Each row below holds a small network's activations on one record, seen along a few directions.
After each row come some of the record's fields: Bul, Govul, Tud, Vadi, Pid, Zifak, Ves.
Not every record has every field; a missing one is written missing.
Other fields move the rows too, some of them a lot.
Strong random noise was added to every row along 9 fixed directions; ignore it. To show where, here is one row again and again, with new noise each time:
[-291   65   23  150  187 -149 -139  -77  -63  218   89   47  -93  587
  -17  -62  -75 -234  248 -174 -414   84  -79   47  187  186 -255  -62
 -166  -70  207]
[ 119  -74  421  428   64 -239 -196  140 -144  185  120   25  -61   43
   39 -488 -120  -50 -146  -26   -2 -209 -203  -39   24  -18 -271  206
  267  152 -188]
[-196  -51   35 -153  -68 -101   12   59  -54   26    8  -71  -39  159
  103  183  170  115   56  -56  -59   71 -128  -45  -56  123   55   54
 -141 -108   76]
[ 193   67  138  477   14 -294  -32  -52  -68  152   14  218    1 -114
 -101 -215  -23  128  266  -49 -159  179  -97 -260 -116 -144  -12  226
  -49  119  -68]
[   4   87 -122  326  -42   84  161 -268 -151 -103  -35   86  -22   75
  -97 -205 -108 -337   17  241  -42 -111  170 -132   89   59  -11  -67
  -26  -41  113]
[ 243  138  100 -186 -101  123   35  -32   56  191   79  190  218  316
   -2  -95  -85  157  378 -120  -93  -77 -346    5 -291  176  328  130
  -43   74   68]
[-332  150 -248  255 -144 -154  292 -575  110   10   88  -80 -150   57
 -320  545  234  177  280 -134 -102  435   53 -446 -137  205  212  220
 -279  -18  130]
[ -19   78   95   -7  -72   17   77 -103 -140   73  -14  161   62  265
  -27 -107    4  -42  239   76 -183  -25 -116 -155  -75  106   98   33
  -70    3  135]
[ 161   -1  -17 -107 -220   62  180  -92   58   20   64  -45   90    7
  -34   84   34  320   98  -79  168  -45 -164  -35 -269  214  327  167
   74   55 -109]
[  43  -18 -180  158 -231   -9  193 -124  -23 -147 -103  147  -32 -188
   32  -19   -2 -111  -76  232  128   46  -49 -373  -56   12  365   25
 -108  -88   49]
[ 227   63 -114  -95  -53  265   13  -67  208  118  192  -56  132  383
   33 -156 -297  -83   19 -187  152 -311 -255  307 -111  375  245    8
  126   20  -34]

[-173    2  -21   58  -84  -12  323 -315 -273    5 -130  235   -4  305
 -217 -301 -141  -76  139  195 -342  -55  256 -253  120  243 -114 -283
  117  117   66] -> {Bul: p3, Govul: g1, Tud: f1, Vadi: h2, Pid: d3, Zifak: c2, Ves: v2}
[-107  -67  -88 -550   16  -26   65  158   36   34  -15  -80  121  147
   75  275  146  390  262 -209 -164   83   72  293 -118  156  -11 -132
  -83  -53  -22] -> {Bul: p1, Govul: missing, Tud: missing, Vadi: missing, Pid: d4, Zifak: missing, Ves: missing}
[ 279  -98 -502 -171   31  255  -56  225  169  -39  -91  -25   33  253
  161  -37 -347  -75   31 -194   65  -21  -11  432  196  169  256 -323
   80 -136  -59] -> {Bul: p2, Govul: missing, Tud: missing, Vadi: missing, Pid: d3, Zifak: c1, Ves: v1}
[ 140   18 -162  266  -58  -44   80 -199  -76  159    0  125  -68  308
 -191  -24 -148  218  462 -201 -234  300  -43  -86   86  187  164   77
   70   71  -37] -> {Bul: p2, Govul: missing, Tud: missing, Vadi: missing, Pid: d3, Zifak: c2, Ves: v2}
[-380 -232 -182  -14  174 -248   61  189   41   58   88 -342 -142  189
   11  203   27  210 -142 -254   22    8  375  273  262  142 -374 -159
   67   -4 -140] -> {Bul: p3, Govul: g1, Tud: f1, Vadi: h1, Pid: d2, Zifak: missing, Ves: missing}
[ -55 -188  -37 -248   21 -167    1  230  115  197   78  -20   -5  287
   62  -20 -108  304  144 -295  -95   36 -107  123   11  267   52  -70
  131   82 -136] -> {Bul: p1, Govul: missing, Tud: missing, Vadi: missing, Pid: d4, Zifak: missing, Ves: missing}
[ 432  157   15  -11   50   98 -211   82  197  191  214  -18  114  123
   50  131  -53  217  337 -428   22   87 -387  279 -242   52  232  280
  -75   10    1] -> {Bul: p2, Govul: missing, Tud: missing, Vadi: missing, Pid: d3, Zifak: c1, Ves: v1}
[ -27  156 -281  137  192  -45  -50 -138  275  -10  128 -222  -39  -94
  -61  274   13  -18   21 -276   31  158  107  270  -89   19 -132   -4
 -332 -100   83] -> {Bul: p3, Govul: g1, Tud: f1, Vadi: h1, Pid: d3, Zifak: c1, Ves: v2}
[  66 -335  242 -186  -23 -103 -148  562 -131   74   -7 -236  -71   -3
  252  -19   73  414 -163 -165  216  -22 -125  191  125  -34  -38  104
  337   66 -267] -> {Bul: p2, Govul: missing, Tud: missing, Vadi: missing, Pid: d3, Zifak: c2, Ves: v2}
[ -91  158   26 -204  121   97 -110   22   52   43    4   40  119  164
   25  184  141 -171  263   61  -99   36  -18   79  -69 -147   19   49
 -287 -106  320] -> {Bul: p4, Govul: missing, Tud: missing, Vadi: missing, Pid: d2, Zifak: missing, Ves: missing}
[ -18 -131 -257 -210  -24  178 -121  169  -87 -208 -179   12 -112   37
  229   38  -70 -244 -154  128  -40   75   23  199  323  -11   41 -302
   -6 -268   24] -> {Bul: p2, Govul: missing, Tud: missing, Vadi: missing, Pid: d4, Zifak: missing, Ves: missing}
[  39 -154  168   30   -4 -166 -289  321   76  -65  -91   94  -80 -430
  252 -126    2  -76 -471   73  112    6 -233  -82   73 -290  -70  -17
   60  -57 -216] -> {Bul: p3, Govul: g2, Tud: f2, Vadi: h2, Pid: d4, Zifak: missing, Ves: missing}
[ -36  103  -41  202   33  129  179 -324  -88   37   96  -91   24  354
 -216 -187 -153 -143   97   11  -75 -215  191  141   42  274 -187  -67
  173   92   -3] -> {Bul: p1, Govul: missing, Tud: missing, Vadi: missing, Pid: d3, Zifak: c2, Ves: v2}
[ 227  386  319 -105  377  158 -219  171 -147   97   57  157  336  136
   29 -216   68 -220  494  120 -291 -219   96  389 -217 -416 -397    9
 -362   -2  303] -> {Bul: p4, Govul: missing, Tud: missing, Vadi: missing, Pid: d4, Zifak: missing, Ves: missing}
[  -4    5 -304 -114   93   -4  -29  101  435  -31  160 -279   73 -245
   82  410   41  162 -194 -302  307  -16   62  353 -127  -37   39   32
 -179  -83 -130] -> {Bul: p3, Govul: g1, Tud: f1, Vadi: h2, Pid: d2, Zifak: missing, Ves: missing}
[-185   66  206 -351   -9  226 -145  133  212  -65  154 -153   58  -85
  199  174   94 -287 -449  113  361 -338 -270  -48 -122  -53  145  115
 -121  -78  135] -> {Bul: p3, Govul: g1, Tud: f1, Vadi: h1, Pid: d4, Zifak: missing, Ves: missing}
[ 230   40  -57 -257  -50  160 -121  179  183  -39  -39   83  158 -187
  148  232   66   93  106  -54  103  130 -223   55 -120 -215  330   83
  -49  -46  -47] -> {Bul: p2, Govul: missing, Tud: missing, Vadi: missing, Pid: d4, Zifak: missing, Ves: missing}
[-131  -53 -313  158  -44   39  243 -160  -85 -120  -71  -13  -78  159
  -75  -74 -121 -255   25  165   -5  -47  266 -138  166  192   87 -178
   13  -60   94] -> {Bul: p1, Govul: missing, Tud: missing, Vadi: missing, Pid: d3, Zifak: c1, Ves: v1}
[  99  166  194   10 -224  207  173 -281  -92   28   70  294   63  170
 -117 -151  -36 -182  158  232  -21 -127 -279 -485 -180  114  396  172
    8  107  204] -> {Bul: p2, Govul: missing, Tud: missing, Vadi: missing, Pid: d4, Zifak: missing, Ves: missing}
[  69 -248   -5   78 -263 -208  338  132 -440 -307 -297  -26  -87 -460
   41 -109  263  268 -120  416  186  -50  346 -269 -103  -78   48  -10
   99  -82 -102] -> {Bul: p1, Govul: missing, Tud: missing, Vadi: missing, Pid: d2, Zifak: missing, Ves: missing}
[ 298  -61  410  241   36  -92   22   96 -298   99  -36  214  124  -60
 -113 -616 -146   96  113  154 -140 -228  112  -39    2 -133 -279   31
  486  326 -271] -> {Bul: p1, Govul: missing, Tud: missing, Vadi: missing, Pid: d4, Zifak: missing, Ves: missing}
[-413   52  -10 -163  -62  238  178 -337   46   66  134 -100    5  534
 -160  129  -34 -258  -16   77    9 -227   21  -91   85  338   75  -10
   57   26  209] -> {Bul: p1, Govul: missing, Tud: missing, Vadi: missing, Pid: d2, Zifak: missing, Ves: missing}
[-242  -34  187 -323   90 -171 -246  378 -223  -45 -180   75  -15  -11
  308   87  273  -48   38  123 -259   88 -107    7   11 -224 -178  -88
 -380 -273  198] -> {Bul: p4, Govul: missing, Tud: missing, Vadi: missing, Pid: d3, Zifak: c2, Ves: v1}
[ 120  -14 -351  150  -46 -156  106  -86  154   -8  -34   26  -55 -146
  -85   18 -124  110  -11 -128   81   72   79  -65 -102  130  192  -43
 -109  -48  -38] -> {Bul: p3, Govul: g1, Tud: f1, Vadi: h1, Pid: d2, Zifak: missing, Ves: missing}
[ 110 -177 -146   24   68 -218  -21  295  243  137   -2  116   47 -101
   65 -124 -219  191  -32 -205   36   44   -5   19   48  -60   71 -103
  117  131 -256] -> {Bul: p3, Govul: g1, Tud: f1, Vadi: h2, Pid: d4, Zifak: missing, Ves: missing}
[-105  -66 -288  -25 -260   44  409 -221   15 -177 -193  247   19 -204
  -89  -15  -66  -41 -120  322   78   57  200 -483   33   22  366 -203
  -33   32   20] -> {Bul: p3, Govul: g1, Tud: f1, Vadi: h2, Pid: d1, Zifak: missing, Ves: missing}
[-128    0  203   44   63   22  131 -100 -367  -26 -118  -33   42  133
 -214  -51  176   39  248  239 -183   -5  396  -13  122 -149 -337  -20
  225  142   41] -> {Bul: p2, Govul: missing, Tud: missing, Vadi: missing, Pid: d2, Zifak: missing, Ves: missing}
[ -82 -277 -547  -70   39 -294   34  379  205  -24  -91 -218 -128 -155
  143  515   79  461  128 -358  107  473  186  126  136  -57  198  -76
 -175 -145 -167] -> {Bul: p2, Govul: missing, Tud: missing, Vadi: missing, Pid: d3, Zifak: c2, Ves: v1}
[ 400  276 -328  191   20  252  179 -292   33 -200 -128  275  184 -306
 -164 -168 -146 -275  154  298   28  -46  354   71 -101 -244   99 -165
 -225  -54  197] -> {Bul: p3, Govul: g1, Tud: f1, Vadi: h1, Pid: d2, Zifak: missing, Ves: missing}
[  70 -152    6 -371 -137  133   70  124 -255  -49 -222  331   80  300
  151 -436 -176 -158  -17  277 -226 -232    5  120  152  166   30 -386
  164  -88   88] -> {Bul: p1, Govul: missing, Tud: missing, Vadi: missing, Pid: d2, Zifak: missing, Ves: missing}
[ 307  -75  184 -119  -47 -175 -115  293   58  127   66    7  108 -158
  166 -109   29  449   75 -226   69   -3 -278  192 -280   13   77  172
   27   48 -212] -> {Bul: p1, Govul: missing, Tud: missing, Vadi: missing, Pid: d3, Zifak: c2, Ves: v2}
[-119   17  105 -102  264  -42 -340  325 -114   24  -17 -106  -72  199
  222   31   77 -219   11  -83 -188   50  -59  284  171 -161 -328  -97
 -190 -184  167] -> {Bul: p2, Govul: missing, Tud: missing, Vadi: missing, Pid: d3, Zifak: c1, Ves: v1}
[-124  -94   99 -460  -19   72 -173  208   -6  236    0  159   27  563
  133  144   -4   62  302 -203 -276  126 -353   38  137  148  211  -12
   11  -41  189] -> {Bul: p2, Govul: missing, Tud: missing, Vadi: missing, Pid: d2, Zifak: missing, Ves: missing}
[ -13  250  280  -96  -41  179   32 -180   61   38  129   52  196   -9
  -74   99  157  -81   93  125   68 -182 -168 -154 -299 -104  104  253
 -110   72  128] -> {Bul: p1, Govul: missing, Tud: missing, Vadi: missing, Pid: d2, Zifak: missing, Ves: missing}

Here are new rows. What are their fields?
[   3  105  -66 -305   50  146 -159   96  227   24   52  139  112   67
  181  102  -72 -232  -20  -73  -27  -61 -246   56  -69   -1  216  -59
 -274 -138  201] -> {Bul: p3, Govul: g1, Tud: f1, Vadi: h1, Pid: d4, Zifak: missing, Ves: missing}
[  39 -279 -120 -287  -98   33   42  206 -120  -57 -169    9  -31   22
   76 -107 -123  294   -8   -2  -46   26  122  205  208  140   18 -235
  304   -9 -280] -> {Bul: p4, Govul: missing, Tud: missing, Vadi: missing, Pid: d4, Zifak: missing, Ves: missing}
[ 532 -155 -195   84   89  -26 -209  326  226   20   53  -43   63 -191
  149 -274 -292  146 -153 -257  214 -187  -26  636  -24    7  -53  -62
  249  -37 -348] -> {Bul: p1, Govul: missing, Tud: missing, Vadi: missing, Pid: d2, Zifak: missing, Ves: missing}
[ -31   79   -1  108   -4   61   15 -175   81   83   60   -2   -3  197
 -141  -94 -115 -168  -44   31   56 -195  -48  -42  -47  127   23   35
   59   37   54] -> {Bul: p4, Govul: missing, Tud: missing, Vadi: missing, Pid: d2, Zifak: missing, Ves: missing}
[   5   73  111  -18  -85  292  109 -233   -5   67   64   -7   71  278
 -192 -120 -156 -204  -34  133  152 -262  -48 -124    5  134  175   78
  284  172   72] -> {Bul: p2, Govul: missing, Tud: missing, Vadi: missing, Pid: d2, Zifak: missing, Ves: missing}
[-377  122   23  -24  -63  -52   -4 -193   77    4   46   49 -102   89
   32  243  138 -255 -125   50  -50   73 -225 -402  -63   72  161   92
 -393 -155  310] -> {Bul: p3, Govul: g1, Tud: f1, Vadi: h1, Pid: d3, Zifak: c2, Ves: v2}
[  24  -45 -363  -74  -45    5  128 -163 -200 -114 -179   74  -80   20
 -116  161   92  179  358   14 -319  319  354  159  208   62  -60 -234
 -107 -127   92] -> {Bul: p2, Govul: missing, Tud: missing, Vadi: missing, Pid: d2, Zifak: missing, Ves: missing}
[ 544   28 -204  268   17   82  166    5 -134    5 -101  143  136  -55
 -151 -278 -229  266  410  -37  -58  102  282  199   17 -108   41  -82
  202  168 -180] -> {Bul: p2, Govul: missing, Tud: missing, Vadi: missing, Pid: d3, Zifak: c2, Ves: v2}
[  85   36 -102  460   18   39  280 -417   17  -35  134 -167   -2 -139
 -400  -78 -124  104   12  -24  115 -102  450   62   45   85 -236   60
  406  275 -315] -> {Bul: p1, Govul: missing, Tud: missing, Vadi: missing, Pid: d4, Zifak: missing, Ves: missing}
[-260   23 -133 -287  -54 -326  -42   84  271  190  -56  330  -18  120
   80  324   98  108  221 -208 -282  399 -403 -491 -176    0  401   -7
 -452  -88  208] -> {Bul: p3, Govul: g1, Tud: f1, Vadi: h2, Pid: d2, Zifak: missing, Ves: missing}
[ 126  115 -225  420   10   -7   -9 -238  118   16   25   55  -56   -4
 -156  116  -36 -138  147  -64    1  147   10  -88   10  -50  119  137
  -82  -46   74] -> {Bul: p2, Govul: missing, Tud: missing, Vadi: missing, Pid: d2, Zifak: missing, Ves: missing}
[ 173  -18 -116 -307  -62  322   27   27 -109 -177 -152   53  106    1
   71 -100  -81  -63   67  183  -26 -104  106  265   74   46   73 -218
  122  -94  -32] -> {Bul: p4, Govul: missing, Tud: missing, Vadi: missing, Pid: d4, Zifak: missing, Ves: missing}
[  92  -49  -34  -56  -79   69   12   20   47  -62   24  -66  -36  -13
   72 -201 -157  -88 -255   37  174 -207 -106   63  -42  203   85  -77
  128  -30  -92] -> {Bul: p4, Govul: missing, Tud: missing, Vadi: missing, Pid: d3, Zifak: c1, Ves: v1}
[ 288  334  164  329  -57  218   13 -315  315   82  214    7  169 -266
 -250   56    9 -129  -52   86  397 -147 -232 -289 -330 -277  280  423
   29  266    1] -> {Bul: p2, Govul: missing, Tud: missing, Vadi: missing, Pid: d2, Zifak: missing, Ves: missing}
[ 165    5  277   11    9   30  -58  163  -15   18  129 -176   58 -112
   56 -207   -9   69 -198   32  291 -356 -111  136 -215    1  -73  180
  139   77 -141] -> {Bul: p4, Govul: missing, Tud: missing, Vadi: missing, Pid: d3, Zifak: c2, Ves: v1}
[ 110 -201   53  -55 -291  206   26  -15 -169  -41  -67  181 -143  252
   82 -346 -254 -175 -191  193   48 -133 -309 -220  239  306  332  -80
  430    7 -112] -> {Bul: p2, Govul: missing, Tud: missing, Vadi: missing, Pid: d4, Zifak: missing, Ves: missing}
[ 147  135 -206 -471 -235  429  308 -294  -55   74   27   84  183  598
 -141  127 -104  266  548 -119 -143  -52 -111  133 -184  516  485  -51
  -25   -3  182] -> {Bul: p2, Govul: missing, Tud: missing, Vadi: missing, Pid: d3, Zifak: c2, Ves: v2}
